[[-0.825 -0.978 -0.734 -0.798 -0.723 -0.721 -0.752 -0.766 -0.969 -1.044
  -0.847 -0.958]
 [-1.176 -1.443 -0.997 -1.101 -1.055 -1.151 -1.033 -1.044 -1.630 -1.759
  -1.403 -1.598]
 [-1.562 -0.695 -1.906 -1.800 -0.441  0.311 -1.877 -1.887  2.184  2.354
   1.502  2.076]
 [-1.093 -1.111 -1.173 -1.163 -1.191 -1.000 -1.149 -1.180 -0.969 -0.942
  -0.998 -1.001]
 [-1.560 -1.853 -1.425 -1.532 -1.475 -1.430 -1.447 -1.481 -1.904 -2.024
  -1.686 -1.894]
 [-1.519 -0.685 -1.850 -1.748 -0.441  0.282 -1.822 -1.831  2.084  2.248
   1.428  1.980]
 [-1.070 -0.994 -1.257 -1.202 -1.259 -0.940 -1.208 -1.249 -0.710 -0.622
  -0.840 -0.770]]
Report the fourth entry in reading order.
Answer: -0.798
Report the entry just right of 2.354.
Answer: 1.502
Report the entry just left of the largest entry.
Answer: 2.184
The second largest entry is 2.248
The first entry in reading order: -0.825
Report the entry just right of -1.101.
Answer: -1.055
Report the entry just left of -1.877.
Answer: 0.311
Report the entry just left of -1.475.
Answer: -1.532
The entry just left of -1.033 -> -1.151
Report the entry just right of the smallest entry.
Answer: -1.686
The entry just left of -1.101 -> -0.997
Report the second smallest entry.
Answer: -1.906
The entry just right of -1.853 is -1.425
Report the 2nd entry in reading order.
Answer: -0.978

X =
[[  3.4   6.8  14.1  -9.4  22.1  12.4  15.6 -26.4   5.8  22.9   0.5  12.3]
 [ 37.9 -35.0  20.2  -1.8  32.4 -52.5  26.1  17.7  38.7  21.9 -14.6  11.7]
 [ 35.2   3.2 -22.1  -5.1  11.6   6.5  -2.8  15.7 -27.1   5.5   5.9 -22.4]
 [ 11.8  41.1  -4.0  -1.6 -19.3  58.2   8.4  16.3  13.6 -10.0  24.1  25.4]
 [  1.0 -27.5 -18.0  48.2  25.0   4.0 -20.7   7.8  12.8  38.7   6.8  -7.1]
 [-15.1  40.9  18.5  16.7 -12.4  13.5   7.6   6.3  32.3  -4.8 -19.4  -6.5]
 [-46.6 -23.2   2.4 -11.6   2.4 -10.8 -47.3  25.8  17.6  21.4 -17.2   3.3]
 [ 21.5  20.8  10.3  50.8 -12.4  -7.7 -30.7  26.9   8.3 -20.0  -1.3 -32.4]]
Counting starts at 1.
The entry in row 1 and column 3: 14.1
The smallest entry is -52.5
The entry in the bottom-right corner: -32.4
Report the top-left entry.
3.4
Report the entry directly above -19.4.
6.8
Report the entry directly below the smallest entry.
6.5
Report the entry directly below 35.2.
11.8
The entry in row 3 and column 1 is 35.2
Report the entry in the top-right corner.
12.3
Report the entry directly above 21.4.
-4.8
Report the entry at row 2, column 1.
37.9
The bottom-left entry -> 21.5
The entry directly below 5.8 is 38.7
Report the entry in row 3 and column 2.
3.2
The entry just left of 17.6: 25.8
The entry directly below 17.6: 8.3
Report the top entry of the column that holds the largest entry.
12.4
Report the entry in row 2 and column 3.
20.2
Report the entry directly above -7.1.
25.4
The entry directly below the largest entry is 4.0
Report the maximum.
58.2
Report the entry just right of the largest entry.
8.4
The bottom entry of the column that holds the smallest entry -> -7.7
The entry just right of the smallest entry: 26.1
The entry just right of 1.0 is -27.5
The entry just left of 13.5 -> -12.4
Report the entry in row 1 and column 2.
6.8
The entry just right of 13.6 -> -10.0
The entry just left of the largest entry is -19.3
The entry directly above 17.6 is 32.3

562	379	531	631	244	435	607	322	563	504
696	444	609	739	309	343	633	467	445	273
580	363	505	623	266	424	592	334	560	521
176	339	621	372	658	417	633	425	721	368
158	349	668	401	706	452	626	469	568	376
354	881	311	486	627	667	505	397	262	408
378	827	301	573	559	705	529	315	299	437
Give the bottom-right entry.
437
Give the entry just left of the largest entry.
354
The bottom-left entry is 378
Give the first entry on the diagonal from the top-right corner.
504
The largest entry is 881
The entry in the top-left corner -> 562
The entry directly below 452: 667
The smallest entry: 158
The largest entry in the last column: 521
Give the second largest entry.
827
The 3rd smallest entry -> 244
Give the entry directly below 445.
560
Give the third entry on the diagonal from the top-right corner.
334
Give the fourth entry from the end, reading row by row.
529
The largest entry in the first column: 696
The smallest entry in the last column -> 273
The entry directly above the smallest entry: 176
Give the smallest entry in the last row.
299
The largest entry in the first row is 631
The entry just left of 425 is 633
Give the entry just right of 573.
559

Questions about the array below.
1) Give the entry just left of -4.0.
2) Give the second smallest entry.
3) Give the entry just left of 20.3.
[[  0.1  -2.8   2.7  16.4  -1.6  -7.3 -17.1  -7.1 -10.4   9.3  -4.5  -7.3
    7.5 -10.1]
 [ 37.9 -71.5   3.4  49.8  28.9 -48.3  12.0  39.5   8.3  23.8  -4.5 -39.6
   -0.8  -4.4]
 [ 31.6 -25.6   1.1   4.2  29.6  14.4  11.7  -5.3  32.2   9.6   0.8  -8.8
   -5.6   5.0]
 [  3.6  20.2 -12.7  30.5  -1.6  -2.8  26.5 -12.1  -2.5  25.7 -60.6  29.7
  -16.3   4.7]
 [-29.3  51.0   1.1  -1.1 -44.4  20.3  -9.5 -15.7 -32.6  14.7 -22.6  69.2
  -33.5   4.7]
 [ 12.4  -2.7  -0.8 -13.6  -5.3  -0.5 -16.2   8.6   4.7   5.3 -10.5  15.2
   -5.6   4.7]
 [  3.6   6.7   1.1   2.5  -1.6  11.2   5.3   1.6   0.3   5.5   0.7  -8.1
    0.5  -7.7]
 [  5.2  -0.8  -9.4   2.5  -1.6  -3.9  -7.9  10.4   0.3  -3.9  -2.6   5.3
   -1.6 -10.5]
 [  3.6   9.5  14.1  -4.0  -1.6  -0.5  26.0 -26.0  -8.1   5.3  -1.4  -1.2
  -15.2 -12.7]
 [  3.6  -0.8 -19.1   2.5  -1.0  12.5  -7.9  16.6   2.6  -7.0  -5.4  14.6
   -8.9  25.9]
 [-31.1  17.7  16.5  -5.1 -14.0  -0.5   3.3 -14.3 -20.0   5.3  -4.3   5.1
   -1.0  14.2]
 [ 12.0  19.7 -29.5  -0.7  -5.7   6.9 -61.1  59.5   8.2  -5.4  -0.1  14.6
   -1.2  42.7]
 [-25.2 -27.6 -44.7  20.2 -17.1  66.7 -43.5  31.9   0.3   1.7  -4.5  44.4
   -5.7  26.9]
 [ -2.9   9.0   8.0   2.5 -16.7  -7.6  -7.9   9.0  -6.6   5.3  -7.9  43.6
  -30.3  -6.2]
 [  3.6 -16.7   1.1  -1.7  -1.6 -23.4 -28.3  -0.2  -3.1   1.0 -10.2  16.0
   -5.2   7.3]]
1) 14.1
2) -61.1
3) -44.4

M =
[[ 0.07  0.09  0.18 -0.13 -0.03 -0.19]
 [ 0.26  0.26  0.22  0.11  0.20 -0.07]
 [ 0.12 -0.17 -0.12 -0.15  0.10  0.09]
 [ 0.04 -0.02 -0.17 -0.06  0.03  0.09]
 [ 0.25  0.15  0.26  0.09 -0.14  0.13]
 [-0.24  0.19 -0.22 -0.14 -0.04 -0.21]
 [-0.17 -0.17  0.10 -0.10  0.19  0.08]
 [-0.17 -0.13  0.07  0.06 -0.11 -0.21]
 [-0.02  0.12 -0.06  0.03 -0.06  0.23]
 [ 0.26 -0.10  0.16  0.06  0.03  0.03]]
Indices start at 1.
The entry at row 2, column 3: 0.22
What is the entry at row 2, column 2?
Answer: 0.26
What is the entry at row 2, column 1?
Answer: 0.26
What is the entry in row 1 and column 1?
Answer: 0.07
The entry just left of 0.23 -> -0.06
The entry in the bottom-left corner is 0.26
The entry at row 3, column 1 -> 0.12
What is the entry at row 1, column 3?
Answer: 0.18
The entry directly below -0.22 is 0.10
The entry just right of 0.04 is -0.02
The top-right entry: -0.19
The entry in the bottom-right corner -> 0.03
What is the entry directly above -0.22?
Answer: 0.26
What is the minimum?
Answer: -0.24
The entry at row 1, column 2: 0.09
The entry directly above -0.04: -0.14
What is the entry directly below the smallest entry?
Answer: -0.17
What is the entry just right of -0.11?
Answer: -0.21
What is the entry directly above the smallest entry?
Answer: 0.25
What is the entry directly below -0.19?
Answer: -0.07
